These are the activations of a small neural network, seen along a few directions. Each row is one input.
Each table varies a few parts of the input and shows all the possible inputs, shuffled.
A made-up example of a description, with smaller parts first: one of 3 separate values, together with either a single point or one of 9 places around a ring or (one of 6 places along a line, together with one of 8 places around a ring).
Shared parts are said once, and a part with two or three values counts as separate values.

Other details of the inputs vary at random and push rows far along two fixed directions, the same in every table; ignore that.

A family of inputs:
R1: [ 10  -3 -13  -9  11  26   7   3 -25  -5  23  16]
R2: [  2  -5 -14   4   2  25  -3  10 -39   2   6  10]
R3: [ 14 -13   7  25  15  22  -8  -7 -31   6   4   8]
R4: [ 11  22  -6 -26 -21  18 -15  10  24 -31 -26 -20]
R5: [  2   1  -8   2  32  -4   5 -17 -21  -3  12  19]
R6: [ 16  16  -4 -14  12 -13 -24   6  39 -27 -21 -15]
R7: [ -3  -1 -27  -9  30  14  10  10 -27   3  -3   8]
R8: [ 12   4  -1  10  26 -12   1  -8 -26  -2  11  20]
R9: [-10   6 -22 -10  21   4  14  -8 -32   0  -1  10]
R10: [  8   1   5  14   4   8  -9 -17 -31  -4  19  21]
R11: [  5  25 -10 -27  -1 -21 -14  -4  25 -32 -17 -21]
R12: [ 26  13  11   2  10 -16 -22   8  28 -21 -36 -26]
R13: [  5  28   1 -16 -31  -1 -25  -2   8 -31 -26 -21]
R14: [-19 -21  27   2 -59 -23 -20  18  74  16 -13 -20]
R15: [-38 -41  -6  -6 -12 -17  26  21  25  46  15   4]
R16: [  3  -1  -1   8  35   2   9 -25 -28   3  -2   7]
R17: [ 12  26   3 -16 -27 -10 -29  -4  15 -33 -10 -20]
R18: [-36 -33  19  13 -23  -6  36 -18  27  50   7   2]
R19: [ -1   5 -27  -8  19  29  17   5 -21   3   6  10]
R20: [-47 -32  12  -7 -49   4  35   0  13  46   9   8]
R21: [ 13  29   1 -13  -6  -7 -12 -17  39 -33 -12 -13]
R22: [ 14  25 -16 -25  -4   2 -12   9  38 -30 -10 -21]
R23: [-29 -45  19   8 -31   3  22   8  32  47  22  18]
R24: [  1   9  -3   7   9  -5  -2   1 -35  -4  22   8]
R25: [ 19  22  15   0   1 -25 -17 -10  22 -24 -34 -24]
R26: [  9  -3  11  22   7  13  -4 -25 -38   1   5   9]
R27: [ 10  -7  -5   9  44  11   4  -7 -21   7  -4   6]
R28: [  1   1 -11  10  13  13  -1  20 -37   0   5   5]
R29: [ -6  10  -6   8   5   4   3   2 -42  -1   7   7]
R30: [  7  -1 -20  -1  23   4   7  19 -32   2  -4   9]
R31: [ 13  -1  -6  12  33  27  11 -13 -16   8   5   8]
R32: [  5   5  -7 -11   2  16  10 -14 -29  -8  24  16]
R33: [-26 -11  42  13 -52 -37  -7   3  63  18 -26 -34]
R34: [  7   5 -12  -3  20 -13   6  -1 -32  -2  14  13]
R35: [ 15 -10   7  12  19  33   7 -13 -24   4   6  12]
R36: [  8  -3  11  12   9  22  13 -30 -29   1   8  12]
R37: [-28 -40   2   2 -18 -26  23  30  20  47  14   4]
R38: [-34 -35  24   6 -38  -5  26 -10  25  41  22  17]
R39: [ -1   6 -14  -1  15  -5  11   1 -37   2  -2  11]
R40: [ 21  16  18  13   0  -7 -30   9  23 -25 -28 -30]
R41: [ 15  21   0  -7  -9 -13 -29  23  21 -31 -11 -26]
R42: [  7   8   7  19  17  -3  -7  -7 -30  -5  19  16]
R43: [-49 -26  -2  -6 -35  -2  40   0  21  47   8   5]
R44: [  2  10 -19  -9  15  11  16 -15 -22  -6  23  13]
R45: [-29 -39  22  24 -22 -17   9  23  23  46  19   8]
R46: [ 26  16   3  -5   7 -22 -26  15  33 -27 -22 -13]
R47: [ 17  17  -3 -14 -20  -2 -33  14  20 -32 -11 -22]
R48: [ 19  23  -4 -12   2   2 -18   0  45 -28 -13 -13]
Each input here is: one of 2 separate values, together with one of 4 places along a line, together with one of 6 places around a ring.
Changing only the place on the ring of 6 turns R29 into R9. The same change can be made to R42. Which row results? -> R5
Change only the place on the ring of 6 in R30. List by row number the other rows that result. -> R2, R4, R7, R19, R28
Change only the choice among 2 separate values in R31. List by row number the other rows that result. -> R18
Change only the place on the ring of 6 in R15. List by row number the other rows that result. -> R1, R22, R37, R41, R47
